A small network was shown many inputs. Here are its activations along a few directions, one row for each input.
In each table, some parts of the input vary, and every possible input appears once, in random order.
Descriptions start from the smaller parts, as in this example, which fits no table here: one of 4 places along a line, together with either a single point or one of 9 places around a ring or (one of 3 separate values, together with one of 8 places around a ring).
Shared parts are said once, and a part with two or three values counts as separate values.
In the rows, zero is written as 128.

Other details of the inputs shift rows strongly along three fixed directions, in all tables alike. That doesn't count.

A family of inputs:
R1: [136 137 106  48  99 177  84 145 103 190 214  91 142]
R2: [160 182 161 163 159 158  82 119  94 174 185  79 115]
R3: [162 175 144 163 168 136 104  90  89 133 166 102 153]
R4: [161 170 146 170 145 123  94 100  76 134 164  89 153]
R5: [ 70 123 179 187 148  85 170 165 224  68 121 113  98]
R6: [139  97  95  52  83 136 146 115  91 132  73 186 145]
R7: [127 143 133 172 158 119 124 110 143  99 120 136 135]
R8: [141 168 131 177 155 144  96  83  72 156 176 100 111]
R9: [138  93  99  84 119 135 148 149 137 125 117 142 157]
R10: [ 95 112 174  43 109 153 124 203 184 133 198  85 149]
R11: [125 142 147 169 136 106 144 121 122  97 113 119 120]
R12: [123 149 138 173 145 100 116 113 136 107 122 125 132]
R13: [ 98 125 160 189 152  86 146 145 192  88 128 116 120]
R14: [124  77  51  77  87 141 132 109 101 151  76 180 115]
R15: [147 141 149  27 107 167  99 149  91 169 197  90 166]
R16: [150 187 166 138 143 130  99 108  90 138 182  73 141]
R17: [147  77  56  66  80 149 137 122 106 167  37 191 120]
R18: [ 58  54 112  77 106 130 165 209 235 126 147 129  99]
R19: [107 150 182 165 172 129 119 163 196 103 200  75 139]
R20: [ 82  60 126  73 106 137 163 225 242 139 120 133  99]
R21: [137 133 103 172 120  97 144  63  86  95  31 178 117]
R22: [131 105 105  85 112 107 144 142 138 135 116 138 148]
R23: [144 111 113 161 122 114 159  73  61 100  39 189 124]
R24: [137 129 132 206 151 126 138 117 121 126  87 144  87]
R25: [140 187 180 139 144 152  77 106  82 132 183  89 145]
R26: [150 130  95 179 128  86 143  67  90 105  51 184 127]
R27: [131 111 106  61 113 140 135 159 159 133 144 137 159]
R28: [134 144 131 200 148 123 132 110 131 128  89 156  85]
R29: [ 67  97 134 205 156 103 173 160 199  90 124 140  71]
R30: [178 132  85  20  69 150 103 102  51 168 120 133 168]
Each input here is: one of 5 places around a ring, together with either one of 2 separate values or one of 4 places along a line.
The inputs of R16 and R30 match in every part but the place on the ring of 5. If R3 is changed in the same way as R16 into R30, which row does it become? -> R27
Change only the choice among 2 separate values in R20. List by row number the other rows that result. -> R18
Change only the place on the ring of 5 in R28. List by row number the other rows that result. -> R2, R17, R20, R24
Which other rows agree with R4 in the place on the ring of 5? List them by row number. -> R9, R11, R23, R24, R29

A family of inputs:
R31: [134 107 130  71  98 169 124 153 110 162 134 131 135]
R32: [156 158 131 177 144 107 108  92 106 127 140 100 146]
R33: [169 125  87  97 104 146  96 108  84 182 142 108 145]
R34: [123 151 128 195 139 115 118  76  96 108 101 157  86]
R35: [178 147 121 152 142 140  98  81  67 140 143 122 170]
R36: [122 105 106  69 123 154 112 158 172 163 165 118 139]
R37: [118 154 158 177 152 147 114 106 110 116 162 119 102]
R38: [145 114  84 109 106 128 112 125 120 164 120 141 132]
R39: [120 111 112 144 123 129 150  91 115 123  43 188  99]
R40: [161 117 115  90 111 131 131 129 115 135 100 120 151]
R41: [ 99 118 153 150 119  92 167 146 170  93  83 137 113]
R42: [112 143 144 183 157 142 119 125 124 126 174 107 119]
R43: [122 118  85 131 130 137 127  85 103 137  99 159 120]
R44: [113 133 140 137 117 126 122 123 121 136 149 105 104]
R45: [119 150 145 122 124 117 112 121 127 106 150 124 129]
R46: [119 103 134 142 116 101 174 126 142  91  56 155 114]
R47: [134 171 169 159 165 130 106 116 146 117 146 105 141]
R48: [176 178 117 142 139 154  58  96  77 170 183  97 138]
R49: [120 132 128 128 114 131 127 136 134 129  99 152  99]
R50: [126 131 153 140 140 138 127 166 170 137 152  87 108]
R51: [159 116 119  88 105 134 125 106  58 139  83 147 153]
R52: [ 92 156 196 125 149 132 122 165 191 108 175  93 132]
R53: [104 126 154 203 150 125 143 106 124 103 122 145  93]
R54: [136 122 115  80 123 136 111 134  94 141 165 101 166]
R55: [113  97 118  93 105 127 147 181 185 146 111 122 113]
R56: [148 167 144 171 159 148  96  92 110 146 128 120 117]
R57: [172 126 113  94 113 174 101 120  77 176 129 127 148]
R58: [133 104 125 148 117 116 165 101 103  99  44 186 131]
R59: [112 120 111 122 117 104 143 129 138 114 126 117 140]
R60: [105 122 114 112 135 121 136 119 148 110 129 137 144]
R61: [136 153 138 176 152 129 116  92  88 112 153 116 151]
R62: [120 108 109  98 112 103 134 161 177 127 132 131 149]
R63: [113 140 185 143 155 133 130 183 192 111 176  92 144]
R64: [149 146 126 135 154 116 144 133 134 140 160 126 134]
R65: [134 118 119  97  92 138 129 130 106 157 101 128 116]
R66: [125 174 168 194 149 104 122 106 126  89 107 136 112]
R67: [128 107 102  94 100 128 132 156 151 154  94 148 119]
R68: [107 110 144  91 114 110 150 193 208 120 131 104 137]
R69: [144  87  89 155 136  94 155 100 113 106  54 176 139]
R70: [163 117  82  91 119 134 113  81  94 144  98 156 167]
R71: [129 115  83 140 112 120 135  96  94 140  97 140 115]
R72: [ 99  95 134  86 110 153 153 181 174 127 117 148 110]
R73: [147 162 102 152 124 134  90  81  61 158 145 118 128]
R74: [107 155 165 144 149 134 109 186 202 129 175  96 103]
R75: [153 137 130 130 140 164  93 133 112 166 191  96 147]
R76: [106 102 100 146 135 111 167 117 144  82  85 173 131]
R77: [112 135 167 111 136 150 100 157 123 147 207  77 119]
R78: [149 118  91  91 118 154 102 112  59 168 147 116 143]
R79: [126 101  98 171 145 127 149 118 149 115  90 170 109]
R80: [127 114 127  77 128 119 175 184 178 137 124 144 126]
R81: [114 168 168 162 135 106 108 113 122 109 165 103 127]
R82: [129 145 143 188 148 118 136  71  90  83 102 156 121]
R83: [155 111  79  93 104 126 132  90  70 131 101 132 155]
R84: [126 151 165 209 150 122 135 108 118 113 108 115  86]
R85: [126 109  95 149 130  91 147 121 163  95  77 174 128]
R86: [160 151 145 145 133 153  96  96  46 159 126 115 123]
R87: [ 98 141 182 196 166  97 138 124 140  80 145 112 112]
R88: [151 187 143 124 156 139 112 118  84 154 216  84 144]
R89: [131 102  86 102 109 139 134 122 106 145 123 123 123]
R90: [125  99 135  93 128 120 144 174 162 122 113 126 145]
R91: [135 133 133  74  95 129 112 122  98 141 158  97 151]
R92: [134 119 126 154 142 120 154 121 145  94  70 167 131]
R93: [146 112  72 102 113 159 122  94  70 148 110 157 135]
R94: [130 125 122  66  85 147 111 153 116 170 131 126 127]
R95: [ 83 112 119  87 119 109 143 185 204 100 155 126 134]
R96: [113  99 128  63  97 149 130 163 142 147 165  99 117]
R97: [114 105 129 149 122  97 164 105 128  85  84 147 113]
R98: [115 140 170 212 177 117 132 146 160 113 126 113  94]
R99: [140  86  94  92 111 114 149 141 151 123 107 132 149]
R100: [ 98 113 108  94 108 104 141 157 164 117 135 130 143]
R101: [113  87 123  82 102 129 154 137 130 112 114 155 145]
R102: [109 118 131 143 109  90 160 128 146  98  57 171 117]
R103: [136 137 127 116 125 117 124 142 153 115 106 140 136]
R104: [101 111 125  64  90 137 119 167 150 153 165 116 118]
R105: [132  93 104  77 111 145 127 172 165 158 162  98 132]
R106: [125 120  83  68 101 147 107 142 120 155 151 130 131]
R107: [143 157 130 136 133 155  90  63  61 150 142 127 120]
R108: [101 115 130 141 133 106 152  94 139  88  85 168 120]
R109: [125 166 177 130 149 124 149 156 140 131 167 111 116]
R110: [100 152 195 132 147 140 130 178 182 100 180  96 132]
R111: [116 111 126  83 105 110 141 178 185 126 110 134 142]
R112: [115 130 150 220 180 110 129 135 159 114 145 114 101]
R113: [165 171 146 133 154 156  80 116 105 140 204  83 170]
R114: [118 153 166 212 175 136 130 137 165 106 131 124  96]
R115: [142 132 116 116 125 114 161  96  82 129 108 164 118]
The inputs of R89 and R84 match in every part but one. If R60 is changed in the same way as R89 into R84, which row does it become? -> R52
The inputs of R38 and R67 match in every part but one. If R85 is changed in the same way as R38 into R67, which row does it become? -> R103
The inputs of R95 and R66 match in every part but one. If R71 is changed in the same way as R95 into R66, which row does it become? -> R65
What is each input in this table made of? -> one of 5 places around a ring, together with either a single point or (one of 2 separate values, together with one of 8 places around a ring)
Change only the place on the ring of 5 in R98. List by row number the other rows that result. -> R77, R78, R86, R112
A walk changes only the place on the ring of 8. It starts at R87 and steps to R101. List the rest of the walk in order. -> R82, R108, R45, R81, R91, R97
Change only the place on the ring of 5 in R72. List by row number the other rows that result. -> R37, R79, R93, R114

A family of inputs:
R116: [103 103 119  79 113 131 126 196 219 143 160 106 135]
R117: [158 113  97 120 118 148 130 110 104 139  55 174 129]
R118: [128 120  97  58 114 155 113 128 101 146 165 127 141]
R119: [138  97 123 106 122 120 168 135 143 122  66 168 137]
R120: [ 98  91 111 126 119 100 166 185 212 109  69 168 101]
R121: [126 168 192 149 154 111 117 171 179 123 193  70 130]
R122: [ 80 124 143 218 157  99 156 144 187  95 127 116  78]
R123: [148 138 130  53  90 140  95 131  75 154 150 103 167]
R124: [145 103  88 122  97 126 140 100  72 153  65 161 110]
R125: [149 164 167 193 146 125 120  61  65 107 103 141 135]
R126: [164 194 152 144 134 139  64  76  49 143 195  68 166]
R127: [151 177 156 155 168 138 103 125 117 131 206  76 160]
R128: [117 102  85 111 102 111 147  96 118 123  79 171 112]
R129: [123 141 152 204 155 140 137 110 108 114 106 127  90]
R130: [155  90  69 129 114 139 135  76  64 148  89 174 125]
R131: [119 157 167 191 159 129 127  91 111 102 116 138  91]
R132: [152 127 107  66 112 133 114 142 123 150 150  96 163]
R133: [120 112 121  59 110 142 127 158 140 121 180 114 165]
R134: [ 84 112 144  64  94 128 139 187 187 142 161 120 119]
R135: [102 127 139 212 181 106 137 138 188  95 125 143 108]
What is each input in this table made of? -> one of 4 places along a line, together with one of 5 places around a ring
Change only the place on the ring of 5 in R118. List by row number the other rows that result. -> R127, R130, R133, R135
